These are the activations of a small neural network, seen along a few directions. Each row is one input.
In each table, some parts of the input vary, and every possible input appears once, in random order.
Descriptions start from the smaller parts, as in this example, which fits no table here: line(6) and (point or ring(9) or (values(2) and ring(8))).
Shared parts are said once, and a part with two or three values counts as separate values.
In the rows, 128 means zero.

A family of inputs:
R1: [139 199 168 191  96 131 159  98  84  94  81]
R2: [191 102 198 201 156 157 107 194 102  60  57]
R3: [144  46 160  93 183 125  64 160 150 120 105]
R4: [115 163  92 125 131 121 142  69 181 133 185]
R5: [100  60 140  91 167 149 106 225 138 149  99]
R6: [122 106 111  86 121 126 131 146 102 161 127]
R7: [118 126  99  98 113 103 124  80 105 138 150]
R8: [130 136 117 111 114 109 105  72 132 136 166]
R9: [ 82 173  58 117 116 125 169 114 155 150 162]
R10: [ 92 169  78 124 115 125 164 106 178 141 180]
R11: [103 116 114  99 110 147 132 165 119 168 137]
R12: [134  51 174 102 180 141  82 182 167 135 124]
R13: [113 112 134 105 109 147 127 156 142 158 156]
R14: [114 147  64 108 131  92 145  59 139 127 151]
R15: [119 142 127 115 113 131 121  90 147 144 184]
R16: [134 220 131 202 116 121 179  76 117  83  83]
R17: [126 157  81 121 132  98 126  51 166 125 167]
R18: [ 97 149 113 114  98 135 143 127 144 152 179]
R19: [110  56 160  98 166 149 102 218 162 139 117]
R20: [102 163  57 107 127 100 169  98 139 146 153]
R21: [134  90 119  90 123 114 109 109 104 145 127]
R22: [171 210 119 229 111 131 164  86 116  64 117]
R23: [193 154 175 209 101 152 130 138  83  81  93]
R24: [156 110 213 179 158 139 123 187 106  85  23]
R25: [ 87 152  94 107  99 135 148 136 121 162 161]
R26: [133  36 144  83 180 116  84 170 124 126  90]
R27: [146 100 137 103 124 120  89 101 130 142 143]
R28: [176 189 155 218  92 141 144 109  83  74 116]
R29: [121  51 137  82 176 124 107 208 123 145  91]
R30: [106 142  91  94 110 114 147 117 104 155 151]
R31: [157 163 190 185 104 138 146 129  85 104  59]
R32: [136 106 149 109 123 139 106 121 147 154 162]
Describe the family of inputs behind these rows.
> line(4) and (values(2) or ring(6))
The inputs of R22 and R28 match in every part but the line(4) part. If R10 is changed in the same way as R22 into R28, which row does it become?
> R18
Which other rows does R12 become when the ring(6) part takes its other values? List them by row number.
> R3, R5, R19, R26, R29

A family of inputs:
R33: [149 157  96 152 130 104 138  75 124 100 132]
R34: [145  86 191 150 153 153 119 221  98 110  52]
R35: [111 110 116  79 106 109 128 121  81 170 119]
R36: [ 99 115  92 102 173 116 126 124 197 134 156]
R37: [ 75 129  88  98 147 132 157 164 173 156 141]
R38: [123 174  90 150 104 119 167 115  96 122 119]
R39: [169  70 194 154 174 138  86 176 127  87  63]
R40: [125 213 134 185  79 144 171 101 111 113 132]
R41: [135  95 122  81 129  96  98  82 107 143 130]
R42: [153 194 140 187 106 130 143  60 140  93 145]
R43: [136  89 139 102 131 141  85 128 154 141 179]
R44: [115 103 134  97 105 155 117 169 128 166 167]
The inputs of R40 and R42 match in every part but one. If R37 is changed in the same way as R40 into R42, which row does it become?
> R36
Describe the family of inputs behind these rows.
> values(2) and (point or line(5))

A family of inputs:
R45: [143  53 167  86 127 150  69 193  93 168 101]
R46: [191 113 139 153 153 100 132  97  98  94  87]
R47: [ 83  79  76  77 169 117 116 169 161 129 151]
R48: [106  90 119  94 122 112 101 148  82 133  87]
R49: [ 72  93 137  69 153 110 125 143 135 143 115]
R50: [130 174 122 164  81 147 201 164  78 127 114]
R51: [139  93  66  91 176 101 115  99 186 134 157]
R52: [132 220 135 205 125 138 152 110 138  91 111]
R53: [102 164  93 121  59 144 171 142  85 170 120]
R54: [149 196 121 174 111 115 161 101  77 106 134]
R55: [134 101 149 140 146 116 134 168  74  89  81]
R56: [110  54 186  65 154 142  91 190 150 179 130]
R57: [133 121  87 111 126 124  99  70 181 119 221]
R58: [113 199 136 195  95 169 191 173 140 112  91]
R59: [124 133 147 103 110 118 109  44 156 133 186]
R60: [ 86 187 109 109 117 107 154  74 137 161 167]
R61: [186 140 159 172 102 122 117  70  96  80 153]
R62: [163 103 109 107 130  96 100  77 106 138  93]
R63: [168 163 174 203 117 146 109  78 157  64 132]
R64: [120 186  92 131  89 112 130  79  84 150 139]
R65: [170  63 198 136 149 150 102 213  85 125  96]
R66: [129 105 127  85 159  91 124  73 162 149 122]
R67: [ 68 165 111 100  88 139 195 136 138 181 147]
R68: [151  86 211 167 163 176  93 221 145 109  74]
R69: [158 131 129 125  82 123  85  49 102 122 158]
R70: [120  42 125  72 170 149  82 216 176 165 165]
R71: [ 78 152  49 108 106 150 185 161 161 167 182]
R72: [116 125 163 170 161 141 125 177 134  74  59]
R73: [172 136 153 186 168 123 124 106 160  79  66]
R74: [ 95 173  49 121 131 111 145  99 163 147 202]
Describe the family of inputs behind these rows.
> line(5) and line(6)
The inputs of R46 and R50 match in every part but the line(6) part. If R51 is changed in the same way as R46 into R50, which row does it become?
> R71
Which other rows does R59 become when the line(6) part takes its other values? List them by row number.
> R49, R56, R60, R66, R67

A family of inputs:
R75: [144 164 100 145 124 109 126  43 166 106 186]
R76: [129 122 164 158 146 165 128 179 169 114 120]
R77: [116 189 117 177 120 131 174 144 111 106  96]
R78: [159 199 137 189  94 122 142  61  98  89 129]
R79: [153 183 116 152  71 118 145  56  72 126 139]
R80: [149  48 152 103 188 122  79 147 159 109 117]
R81: [167  73 178 145 182 129  83 154 146  97  79]
R82: [ 99 102 139  85 109 147 131 177 116 173 142]
R83: [166  84 187 153 156 127  91 167  95  97  62]
R84: [118 177 108 169 145 131 165 131 164 106 114]
R85: [161 188 128 182 119 121 133  50 151  89 146]
R86: [ 85 152  84  98 107 114 172 125 111 164 134]
R87: [130 165 102 114  82 105 137  43  97 150 168]
R88: [136  50 156  69 145 112  90 150  94 151  99]
R89: [ 79 142  65  92 130 113 152 117 156 156 156]
R90: [124 155  83 108 104 101 118  36 143 142 190]
R91: [129  40 136  63 168 112  71 142 137 143 121]
R92: [159  67 169 111 132 124  97 163  70 128  70]
R93: [ 99 151  82 129 149 122 161 123 179 121 152]
R94: [ 92  92 119  79 132 146 112 169 160 165 165]
R95: [123 118 151 126  97 159 139 188  92 149 112]
R96: [111 172  95 139  97 126 177 139  86 142 106]
R97: [114 103 133 120 154 154 118 174 182 134 162]
R98: [130 136 170 167 122 162 133 193 117 117 104]
The inputs of R82 and R97 match in every part but one. If R88 is changed in the same way as R82 into R97, which row does it become?
> R80
Describe the family of inputs behind these rows.
> line(4) and ring(6)
Which other rows does R92 become when the line(4) part takes its other values? List them by row number.
> R79, R95, R96
A walk changes only the ring(6) part. It starts at R78 and steps to R79. List the rest of the walk in order.
> R87, R90, R75, R85
A walk changes only the line(4) part. It starts at R90 and steps to R89. List the rest of the walk in order.
> R94, R91
